A small network was trained on made-up records. Each row is its average activation on records with the value named, seen along a few directions.
Related values have similar rows: they may be neighbours, one step apart, or belong to one group.
In the rows, zero is written as 500.
Strong random noise was added to every row along 7 fixed directions; ignore it. To show where, here is one row again and again, with new noise each time:
[438 669 437 583 535 515 643 619 530 414 484 657 445 266 444 574 453 542
 594 434]
[582 594 480 653 547 525 674 469 529 524 581 593 576 435 549 546 590 494
 537 526]
[387 540 491 450 581 439 550 603 389 392 445 636 411 395 504 466 437 491
 622 595]
[447 400 593 147 400 541 416 487 327 406 504 499 501 571 542 391 505 350
 423 560]
[483 465 510 445 578 376 536 571 358 448 529 550 498 483 637 449 515 411
 573 611]
[521 499 508 602 705 347 653 550 382 494 492 577 487 496 678 441 558 505
 624 687]
[479 494 528 502 530 522 559 541 506 548 479 464 494 332 436 572 417 625
 486 376]
[658 500 530 574 381 629 574 358 512 648 789 427 718 417 457 688 521 463
 461 310]
[486 465 453 635 540 441 480 539 625 531 417 550 528 407 480 490 525 540
 453 540]


Field Zopek:
e14: [400 540 322 631 499 361 478 717 543 456 588 666 433 311 526 611 441 375
 702 472]
e4: [379 422 544 568 675 415 455 541 484 514 367 503 451 449 468 464 416 651
 551 567]
e10: [460 491 502 458 547 449 543 519 347 492 645 503 511 398 561 613 382 426
 670 476]
e12: [432 564 531 455 353 563 425 459 428 437 612 567 552 538 380 539 478 305
 577 441]
e16: [462 443 407 558 430 433 335 643 554 503 491 477 515 536 417 555 431 401
 563 422]
e2: [677 497 536 391 296 619 403 366 510 547 622 388 611 702 578 493 650 364
 341 496]
e13: [431 652 376 499 405 448 435 629 647 226 421 708 397 509 536 323 545 330
 421 576]
e3: [556 518 505 472 319 499 423 535 595 506 513 420 571 497 449 546 534 419
 381 325]
e9: [411 536 461 462 590 400 550 607 419 425 460 568 432 437 659 475 510 432
 537 554]
e5: [382 686 513 419 453 530 431 437 410 264 456 708 397 611 412 451 466 379
 671 728]
e6: [373 489 393 505 428 503 309 486 560 456 363 511 415 534 341 472 457 526
 571 614]
e7: [523 448 361 572 496 401 375 573 579 512 615 478 496 446 515 565 442 474
 563 393]
e11: [492 536 467 621 559 495 543 498 430 545 484 557 466 548 418 533 463 501
 596 592]
e8: [579 485 413 631 490 435 448 490 573 523 653 465 541 572 506 529 520 471
 469 449]
e1: [455 337 522 409 401 561 283 344 432 500 596 402 489 508 342 521 329 532
 504 429]
e15: [569 558 594 569 568 671 586 275 515 650 519 430 535 699 444 497 537 698
 570 627]
The values of Zopek form 4 separate groups.
Q: List the group mates of e15, in the order listed.
A: e2, e5, e6
Q: List the group mates of e1, in the order listed.
A: e13, e7, e8
Q: List the group mates of e9, in the order listed.
A: e14, e4, e10

Field Devi:
u16: [235 322 530 427 644 419 338 487 501 416 162 709 345 549 312 323 394 563
 431 809]
u9: [437 507 454 466 524 503 440 410 509 404 493 495 466 523 495 469 487 569
 553 621]
u4: [429 388 389 710 578 249 325 709 410 593 543 476 504 297 448 673 293 464
 770 552]
u11: [458 480 385 444 528 309 445 707 415 437 444 623 434 516 610 456 537 294
 701 693]
u8: [511 557 501 669 486 653 513 396 731 578 280 537 417 620 282 460 512 747
 412 556]
u6: [480 501 497 249 376 514 474 540 384 420 665 519 537 412 509 564 508 315
 460 340]
u14: [574 422 615 194 505 618 677 442 368 466 534 478 467 591 612 384 569 484
 411 432]
u3: [695 766 427 661 542 663 880 340 582 398 614 675 510 659 710 400 837 463
 500 693]
u10: [535 584 537 296 459 505 561 604 335 432 548 432 438 592 622 468 455 478
 523 372]
u13: [563 528 516 649 620 576 684 374 426 506 673 660 657 588 618 507 641 390
 583 669]
u15: [475 589 496 604 427 721 504 227 496 485 699 700 573 573 313 539 485 502
 589 622]
u12: [462 499 517 547 457 594 482 388 428 487 524 631 578 608 414 449 580 357
 640 761]
u5: [547 458 567 515 450 403 425 494 427 546 567 305 531 479 492 563 422 517
 516 346]
u1: [526 422 512 636 546 408 377 447 596 584 566 375 567 487 577 504 483 531
 401 463]
u7: [401 606 546 525 608 568 556 523 521 442 267 511 317 481 373 457 427 699
 575 491]
u2: [582 626 546 581 534 446 666 643 604 597 387 436 522 372 607 551 548 570
 389 344]
The values of Devi form 4 separate groups.
Q: List the group mates of u15, in the order listed.
A: u9, u3, u1
Q: List the group mates of u4, in the order listed.
A: u11, u12, u2
Q: List the group mates of u16, in the order listed.
A: u6, u14, u13
